Each row below is a small network's average activation on inputs in which a field has the value named, seen along a few directions.
Values that are neighbours, or in one group, have similar rows; names and order tell nothing.
In the rows, zero is written as 500.
Random noise pushes rows far along 9 fixed directions. That doesn't count. These rows show it; they differ only by the noise:
[495 505 577 493 646 601 514 459 497 455 425 414 668 334 443 649 535 427
 442 524 477 566 623 364]
[456 592 405 605 280 597 484 607 593 437 451 519 451 710 537 276 167 349
 716 487 604 531 592 589]
[327 652 638 498 405 400 620 519 588 458 535 414 375 586 509 526 390 484
 626 542 377 387 494 495]
[535 350 396 414 464 387 449 445 334 583 578 493 402 631 505 655 625 619
 415 470 417 402 449 499]
[583 570 324 510 538 452 374 517 407 712 587 457 514 495 576 359 587 620
 452 667 516 545 374 545]
[393 462 668 595 399 598 525 424 591 427 518 780 591 770 620 910 411 428
 497 247 856 513 584 420]
[502 678 512 441 614 562 513 450 580 503 393 465 615 254 490 424 645 640
 578 552 408 577 439 484]
[579 503 465 365 472 560 589 527 513 427 369 348 482 366 368 365 542 497
 633 406 364 508 543 510]
[596 646 587 545 472 557 580 550 558 627 624 335 544 480 562 487 545 362
 434 497 655 522 496 534]
[264 595 392 449 848 491 388 470 569 407 401 710 589 364 399 453 587 966
 612 651 309 550 372 337]
[526 445 533 448 535 542 515 441 460 484 455 476 571 453 474 670 582 493
 462 429 496 510 557 431]


Nek, 16 values:
j10: [429 510 606 442 424 344 617 618 464 542 479 472 319 574 429 392 356 466
 619 532 469 411 395 526]
j8: [621 438 337 439 694 609 470 514 557 346 505 532 514 348 346 371 734 620
 423 360 404 526 519 542]
j13: [485 422 701 421 496 506 762 672 665 399 582 535 376 733 353 525 434 493
 651 149 776 468 515 416]
j16: [512 567 434 512 585 423 488 538 547 567 635 707 451 619 541 372 646 795
 430 507 639 465 234 612]
j4: [401 513 720 437 625 503 644 589 574 437 383 543 564 301 367 462 436 483
 563 454 521 543 506 320]
j6: [490 421 645 407 607 597 686 633 685 276 459 475 511 434 282 471 544 474
 603 173 646 505 596 371]
j1: [379 530 558 608 516 560 491 442 624 407 594 599 484 647 599 683 439 606
 447 478 490 436 520 535]
j12: [377 616 697 572 451 447 659 645 595 529 659 423 326 577 486 454 371 346
 489 581 549 418 475 510]
j11: [329 309 456 419 461 340 413 373 365 437 430 628 427 643 485 625 442 711
 550 512 289 442 517 429]
j3: [521 418 500 449 415 303 444 489 354 604 520 381 428 530 540 544 493 472
 514 616 388 464 451 456]
j15: [538 343 423 419 576 469 469 600 453 440 438 572 477 492 309 318 335 519
 588 477 507 490 513 445]
j5: [324 581 445 519 497 431 473 497 683 321 430 616 383 473 438 308 486 684
 700 475 311 448 467 578]
j2: [650 420 486 498 636 623 488 531 449 590 529 414 666 371 491 538 569 432
 371 472 700 630 565 427]
j14: [428 459 815 537 561 406 652 533 484 629 703 500 427 608 529 793 587 361
 279 430 771 426 426 339]
j7: [515 491 487 535 563 509 437 496 492 524 405 645 687 428 486 444 362 347
 554 506 704 689 525 417]
j9: [567 413 339 439 540 642 519 528 522 333 334 641 457 386 376 295 585 648
 605 376 425 545 446 528]
The values of Nek form a line.
Name the neighbours of j7, in listed order.
Answer: j8, j15
Name the neighbours of j14, in listed order.
Answer: j9
Name the neighbours of j4, in listed order.
Answer: j10, j12
Name the neighbours of j6, in listed order.
Answer: j3, j5
What is the length, in steps, of the shortest route from j16 to j13?
Answer: 7

Rivo, 16 values:
t1: [299 693 504 554 468 310 493 556 567 658 679 488 355 695 624 390 374 726
 605 720 465 415 324 536]
t13: [581 431 534 495 489 343 495 509 329 655 600 366 410 478 522 567 582 400
 300 681 357 398 462 560]
t7: [446 445 461 561 560 585 519 511 442 370 427 379 471 362 404 436 418 346
 429 672 189 454 635 475]
t11: [571 421 284 572 769 577 271 404 435 481 567 453 639 319 505 588 761 637
 287 647 335 530 575 436]
t4: [241 611 659 612 669 446 370 355 558 378 408 688 721 438 556 755 390 485
 443 691 400 515 566 358]
t5: [646 383 310 338 449 543 381 410 368 609 365 609 586 487 546 483 630 730
 558 407 546 591 410 531]
t9: [386 745 657 566 568 402 635 568 572 654 619 376 429 347 525 357 523 459
 470 762 444 487 338 445]
t3: [394 587 389 607 449 354 308 356 498 516 619 739 462 710 657 612 477 593
 471 549 487 412 432 618]
t14: [674 619 254 653 511 636 243 293 483 526 603 408 653 304 728 588 724 420
 244 699 303 506 597 728]
t2: [305 533 380 709 606 481 403 625 626 376 811 696 377 864 521 455 375 678
 351 616 488 309 429 629]
t6: [508 465 248 454 288 408 354 416 372 563 327 755 329 590 614 314 531 690
 635 546 394 510 308 676]
t8: [532 701 395 589 643 752 512 751 713 485 610 494 578 577 432  85 263 571
 611 504 782 649 473 527]
t12: [655 276 585 358 413 308 547 469 206 680 485 111 459 425 470 659 585 327
 414 517 410 486 587 396]
t16: [230 668 416 640 522 477 427 366 613 333 556 688 354 560 628 565 572 784
 432 697  69 260 359 698]
t10: [487 638 733 412 528 316 565 460 499 740 436 380 583 277 591 559 679 548
 585 562 645 636 399 350]
t15: [536 451 280 514 538 650 250 263 402 489 323 763 749 426 652 636 554 747
 460 592 453 655 511 522]
The values of Rivo form a line.
A walk along Rivo starts at t9 and steps to its neighbour t7. Put t2, t6, t8, t12, t15 in the order it reaches them.
Answer: t6, t2, t12, t8, t15
Name the neighbours of t11, in listed order.
Answer: t14, t10
What is the length, in steps, of the shortest route from t3 to t1?
Answer: 5
